Each row below holds a small network's activations on one input, seen along a few directions.
In each table, some parts of the input vary, and every possible input appears once, in random order.
A made-up example of a description, with smaller parts first: ring(5) and (point or ring(11) or (values(3) and line(6))).
Shared parts are said once, and a part with two or three values counts as separate values.

Other details of the inputs shift rows strongly along three fixed directions, in all tables alike. That doesn't count.

Table:
r1: [3,-193,-318,30,-164,-322,-166,-178,-69,-214,-115]
r2: [142,-81,-182,290,-288,518,-222,-148,-595,-476,350]
r3: [241,-78,-221,131,-386,-167,-92,-241,99,-162,-374]
r4: [-303,57,401,-237,287,-256,242,301,245,368,-197]
r5: [403,-73,-37,-319,221,-97,-124,-204,280,375,249]
r6: [-562,207,88,477,-171,352,137,336,-559,-446,-118]
r7: [-692,119,80,189,-26,-389,146,138,-35,-179,-666]
r8: [501,-17,5,-62,76,723,-88,-69,-228,89,788]
r9: [43,-138,-230,2,-135,-283,-227,-260,-86,-224,-196]
r10: [248,-173,-229,87,-401,-204,-45,-129,87,-220,-319]
r11: [3,-124,-272,27,-150,-292,-247,-233,-32,-229,-149]
r12: [483,93,-62,45,109,703,-176,-79,-151,107,776]
r13: [408,-95,14,-344,172,-130,-166,-183,218,409,262]
r14: [-161,240,362,120,240,583,239,392,-193,78,280]
r15: [-319,112,271,-192,280,-268,278,359,262,374,-150]
r16: [-27,-142,-335,5,-135,-230,-119,-305,-3,-227,-166]
r17: [-291,75,400,-195,299,-281,255,306,299,324,-154]
r18: [-335,159,310,-171,339,-190,235,240,366,356,-194]
r19: [-28,-184,-342,-50,-184,-271,-83,-225,-45,-241,-117]
r20: [-337,179,265,-186,304,-197,287,236,306,399,-196]
r21: [542,75,27,37,87,655,-188,-82,-213,101,787]
r22: [-551,244,211,489,-142,408,102,168,-502,-491,-175]
r23: [-296,144,350,-199,354,-186,255,211,315,362,-243]
r24: [366,-130,-134,-319,197,-114,-35,-103,295,348,326]
r25: [-317,92,317,-177,314,-262,227,364,323,332,-149]
r26: [31,-212,-238,-11,-150,-303,-182,-207,-86,-249,-149]
r27: [-149,228,371,131,233,553,211,429,-211,78,290]
r28: [626,-90,-27,-240,-34,-17,54,-45,441,398,133]
r29: [-693,19,184,109,-53,-405,215,150,-18,-289,-624]
r30: [14,-213,-194,0,-181,-323,-171,-234,-61,-266,-106]
r31: [89,393,428,329,-5,661,234,480,-97,208,90]
r32: [355,-137,-95,-340,197,-107,-69,-104,335,311,339]
r33: [-7,-158,-195,-38,-174,-235,-193,-352,-81,-200,-197]
r34: [359,-38,-121,-307,172,-111,-91,-178,272,411,292]
r35: [-4,-209,-328,-4,-158,-298,-128,-182,-46,-248,-115]
r36: [119,-47,-265,348,-260,499,-235,-83,-513,-512,386]
r37: [223,-103,-239,96,-377,-134,-34,-258,132,-197,-370]
r38: [-17,-162,-211,-26,-152,-231,-124,-361,5,-278,-156]
r39: [387,-40,-114,-301,167,-152,-129,-121,239,416,300]
r40: [-324,248,211,633,-383,480,213,418,-435,-440,-335]
r41: [-193,272,404,101,214,620,215,267,-190,132,242]
r42: [15,-119,-310,44,-149,-302,-212,-231,-70,-189,-161]
Each input here is: ring(6) and (point or line(6)).
The inputs of r16 and r35 match in every part but the ring(6) part. If r37 is changed in the same way as r16 into r35, which row does it become? -> r10
The inputs of r4 and r13 match in every part but the ring(6) part. If r15 is changed in the same way as r4 into r13, which row does it become? -> r39
List by row number the other rows that have the ring(6) part in common with r3. -> r5, r7, r12, r22, r33, r34
List by row number the other rows that have the ring(6) part in common with r2. -> r1, r6, r26, r30, r36, r40

Table:
r43: [-145,191,189,56,-54,377,167,95,-339,157,124]
r44: [259,-186,-303,117,-365,13,-104,-181,-77,-315,-131]
r45: [-116,9,240,-289,287,-265,136,-71,391,341,-112]
r46: [273,-148,-155,-7,-135,-44,-303,-239,-136,-157,233]
r47: [-129,167,25,143,59,271,-6,102,-165,-37,-1]
r48: [98,-221,-319,-41,-164,-172,-237,-480,-86,-343,-59]
r49: [141,-100,-385,145,-273,-71,-263,-441,-107,-298,-89]
r50: [168,-1,59,-248,288,123,85,216,179,380,459]
r51: [-154,-100,137,-441,320,-496,84,-62,422,327,-252]
r52: [-232,66,134,252,-32,281,36,283,-379,-224,25]
r53: [-210,123,191,-54,223,-50,203,323,150,252,89]
r54: [431,-101,-346,-81,-107,-47,-364,-467,38,-20,228]
r55: [156,-169,-160,-277,72,-417,-19,-141,362,232,113]
r56: [-282,86,44,141,25,67,192,302,-144,-108,-2]
r57: [-77,137,247,-23,185,317,25,-6,-67,42,243]
r58: [-178,197,72,192,79,310,57,181,-168,-9,-9]
r59: [-506,158,205,416,-118,159,72,303,-432,-384,-247]
r60: [170,86,64,235,-218,393,75,41,-76,-119,69]
r61: [534,-13,-75,32,-126,345,9,4,25,59,253]
r62: [507,-137,-198,-47,-261,25,-185,-304,124,-26,141]
r63: [279,76,64,120,-114,322,55,78,14,47,134]
r64: [420,-21,78,-115,186,411,-119,110,-98,230,614]
r65: [-33,166,196,-185,311,-224,87,109,380,514,-112]
r66: [-329,-49,-139,360,-460,-36,33,16,-274,-605,-588]
r67: [-475,-6,-134,82,-125,-676,29,-65,87,-206,-851]
r68: [270,-172,-225,-141,-13,-9,-137,-342,-18,-123,132]
r69: [-118,173,425,9,238,128,165,330,70,311,116]
r70: [-281,-180,-2,-329,155,-665,55,-150,337,93,-485]
r71: [204,-149,-67,-143,29,-281,-88,-31,80,92,-4]
r72: [-292,0,-6,36,55,-59,141,253,-49,-53,-30]
r73: [-352,119,143,85,53,-28,115,231,-43,-48,0]
What is each input in this table made of? -> point or (values(5) and line(6))
Change only the values(5) part in r72. List by row number the other rows that result. -> r44, r52, r58, r70
Change only the line(6) part in r52. List by row number the other rows that result. -> r46, r59, r64, r69, r71

Table:
r74: [-323,136,176,160,23,4,-7,195,-217,-184,-147]
r75: [-140,104,162,-301,304,-417,121,131,314,476,-174]
r76: [140,25,301,-247,302,57,124,175,244,347,231]
r77: [8,119,160,-15,238,175,79,276,110,200,289]
r78: [158,93,306,-48,240,554,157,325,-55,282,540]
r79: [-436,122,48,216,-11,50,149,260,-156,-181,-153]
r80: [120,310,265,539,-278,630,220,409,-182,-58,-217]
r81: [-192,-19,336,-299,285,-347,228,76,374,400,-228]
r82: [-272,-7,183,-142,200,-493,92,110,349,146,-333]
r83: [313,-46,-153,38,1,312,-183,-270,-82,-97,418]
r84: [548,-202,-249,-349,72,-257,-314,-449,207,251,316]
r85: [621,-165,-286,131,-547,36,-83,-281,107,-132,-96]
r86: [-488,4,-136,34,-60,-529,56,-46,77,-245,-589]
r87: [-300,160,190,255,-6,538,238,360,-377,-168,160]
r88: [-169,-180,-402,170,-349,-265,-221,-225,-339,-492,-249]
r89: [205,-203,-390,-98,-194,-240,-348,-485,-65,-168,-37]
r90: [200,-209,-431,-76,-172,-207,-299,-484,51,-232,-24]
r91: [331,-91,57,-328,261,-193,-68,35,292,528,327]
r92: [-595,19,-6,201,-178,-173,192,61,-247,-400,-548]
r93: [273,31,-130,159,-131,764,-134,-173,-405,-272,514]
What is each input in this table made of? -> values(2) or (values(3) and ring(6))
Change only the values(3) part in r86. List by row number the other rows that result. -> r75, r92

Table:
r94: [-257,149,113,96,77,81,52,134,-20,23,-106]
r95: [947,-329,-379,-363,-301,-397,-281,-487,660,321,70]
r96: [-292,13,147,-8,82,-95,203,97,66,-54,-177]
r97: [211,41,131,-34,195,258,-43,117,12,263,392]
r98: [-6,119,145,-91,215,7,91,-9,172,180,9]
r99: [-98,-271,-200,-121,-164,-600,-136,-391,89,-241,-436]
r100: [824,-332,-416,-490,5,-254,-275,-415,271,312,569]
r101: [-66,-262,-266,-165,-134,-720,-236,-301,195,-204,-464]
r102: [227,100,68,-126,193,210,3,61,52,392,346]
r103: [164,-301,-448,-200,-137,-659,-257,-455,222,-13,-266]
r104: [-413,-22,201,-65,76,-484,114,4,180,-19,-504]
r105: [-241,41,106,-72,119,-166,127,197,155,12,-172]
r106: [-368,104,112,-24,77,-220,111,113,110,112,-342]
r107: [21,-215,-248,16,-153,-138,-72,-280,-59,-357,-77]
r108: [-40,151,171,53,173,270,93,41,-11,93,130]
r109: [-289,-12,106,-104,129,-286,135,180,213,67,-249]
r110: [264,-59,-173,244,-525,130,-80,-173,2,-309,-199]
r111: [-277,17,122,-87,111,-330,184,207,149,131,-200]
r112: [-68,38,-64,305,-201,282,-97,5,-458,-354,139]
r113: [75,49,81,-41,112,355,88,165,-38,127,347]
r114: [-353,0,106,-31,40,-237,177,216,17,48,-269]
r115: [120,160,83,-28,173,314,3,55,24,157,266]
r116: [-330,185,114,112,75,1,71,163,-11,-58,-232]
r117: [-332,48,118,103,63,-28,162,256,-21,-33,-129]
r118: [-61,65,160,62,88,379,173,113,-132,-37,225]
r119: [132,141,66,69,133,419,16,103,-103,222,383]
r120: [-98,-57,-302,420,-346,292,-127,-72,-551,-699,103]
r121: [504,-114,-319,-8,-82,246,-203,-183,-135,-150,557]
r122: [-37,-29,71,-104,140,-45,126,157,118,228,88]
r123: [-68,36,56,-179,137,-185,35,-33,217,243,-110]
r124: [-27,82,76,-38,179,-32,34,87,139,266,36]
r125: [-84,30,120,-141,162,-52,118,152,165,99,-3]
r126: [509,-84,-290,-134,-87,276,-255,-354,-111,29,462]
r127: [205,-324,-273,-347,-82,-610,-231,-413,269,67,-181]
r128: [-323,24,151,-93,34,-496,70,123,72,93,-382]
r129: [330,-85,-308,-84,-130,112,-244,-306,-98,-51,248]
r130: [-328,42,183,-14,68,-178,57,150,35,19,-272]
r131: [-58,85,168,25,59,374,175,114,-170,-25,222]
r132: [-268,31,136,-126,77,-145,157,195,88,97,-160]
r133: [-330,108,217,23,32,-16,71,199,-95,-5,-190]
r134: [188,-170,-124,-151,-84,-144,-145,-322,-29,-74,32]
r135: [171,150,152,-84,172,381,74,-14,-27,248,345]
r136: [-114,-37,142,-223,149,-406,36,88,216,314,-195]
r137: [552,-152,-326,-229,46,-192,-272,-347,211,213,339]
r138: [-346,162,153,87,71,23,105,131,-12,2,-208]
r139: [173,67,180,-85,176,355,-5,89,-29,221,378]
r140: [168,14,87,-140,149,311,90,99,39,224,396]
r141: [-328,-7,235,-86,156,-393,123,43,194,66,-393]
r142: [-465,40,222,-6,85,-334,97,155,94,-20,-459]
r143: [68,12,150,-188,235,-2,150,59,227,187,136]
r144: [137,146,48,36,182,277,-8,102,7,190,285]
r145: [-75,30,156,-21,128,-8,40,146,13,194,42]
r146: [-38,202,95,152,75,314,53,152,-183,68,216]
r147: [208,-108,-327,-11,-128,-221,-220,-301,-1,-98,45]
r148: [396,-14,-319,548,-521,693,-133,-58,-584,-551,92]
r149: [-372,19,-113,175,-175,-121,-44,-61,-163,-309,-372]
r150: [-1,-110,-248,315,-289,242,-225,-160,-472,-491,83]
r151: [-17,-1,160,-143,166,54,189,63,123,181,121]
r152: [514,-267,-262,-143,-387,-476,-107,-464,477,2,-336]
r153: [-184,82,185,27,109,-149,49,179,18,90,-75]
r154: [599,-336,-359,-381,38,-477,-354,-422,348,209,198]
r155: [-22,132,172,128,72,286,24,193,-215,32,244]
r156: [120,-54,-256,-24,-149,-170,-162,-230,-94,-72,7]
r157: [-273,-48,-269,445,-393,351,-101,-51,-568,-788,-54]
r158: [-84,-193,-227,-66,-141,-269,-69,-141,21,-211,-176]
r159: [-190,27,111,16,109,31,157,229,5,88,7]
r160: [864,-118,-237,38,-235,481,-119,-285,-72,-36,339]
r161: [-342,91,100,48,127,-255,90,146,118,106,-327]
r162: [109,126,128,-8,175,318,57,-23,19,168,271]
r163: [48,87,84,71,140,336,84,234,-74,46,318]
r164: [-151,72,143,58,106,230,132,201,-55,-30,108]
r165: [41,-17,107,-182,185,18,97,106,192,226,161]
r166: [-79,27,-110,357,-408,91,53,86,-235,-424,-543]
r167: [189,125,72,-53,210,318,-30,67,71,257,348]
r168: [271,51,88,-112,177,278,84,160,19,300,526]
r169: [60,5,222,-178,205,-8,82,-3,147,281,110]
r170: [-153,-98,-228,12,-187,-266,-106,-256,-50,-215,-309]
r171: [24,98,147,-20,154,-24,-2,150,37,128,118]
r172: [-82,123,-284,542,-351,478,-187,-102,-653,-707,122]
r173: [-246,35,118,56,119,-23,146,251,29,33,-63]
r174: [-340,92,221,22,11,-17,82,155,-122,-35,-212]
r175: [-84,127,184,127,104,158,20,211,-135,18,136]
r176: [211,-16,-96,265,-414,37,-10,-23,69,-135,-233]
r177: [-81,-54,-167,89,-151,-42,-53,-282,-137,-242,-147]
r178: [-52,-29,-252,491,-595,229,-29,-60,-472,-710,-516]
r179: [-205,42,148,-47,100,69,168,183,22,54,-12]
r180: [-331,99,211,80,69,-15,55,203,-37,-33,-178]
r181: [-346,72,161,-16,17,9,187,205,-63,-39,-160]
r182: [-249,89,126,81,66,-21,160,253,-37,-18,-29]
r183: [86,-260,-225,-148,-38,-551,-213,-246,187,-9,-205]
r184: [-323,18,161,16,38,-169,35,93,7,-44,-274]
r185: [545,-51,-279,237,-377,280,-117,-103,-230,-224,65]
r186: [205,143,64,-35,160,253,18,74,-4,311,386]
r187: [-4,56,182,-131,188,-27,10,94,137,167,37]
r188: [39,104,178,58,145,355,-24,173,-97,69,276]
r189: [88,44,223,-165,249,-13,53,21,187,221,107]
r190: [-65,21,-204,561,-702,37,-42,-62,-282,-643,-463]
r191: [138,107,93,-78,203,241,0,36,83,246,263]
r192: [-51,-253,-234,-170,-146,-601,-186,-286,139,-113,-363]
r193: [59,93,95,-25,125,228,55,-60,0,127,171]
What is each input in this table made of? -> line(5) and (values(2) or (values(3) and line(6)))
The inputs of r178 and r148 match in every part but the line(5) part. If r139 is changed in the same way as r178 into r148, which row does it become? -> r150
The inputs of r114 and r100 match in every part but the line(5) part. If r163 is changed in the same way as r114 into r100, which row does it become? -> r121
Start at r156 and move only the line(6) part, one step at a time. The first step leads to r186. Which rows follow, in order? -> r146, r147, r137, r172
Change only the values(3) part in r158. List by row number the other rows that result. -> r130, r149
Change only the values(2) part in r190. List by row number the other rows that result. -> r185
Change only the values(2) part in r152. List by row number the other rows that result. -> r160
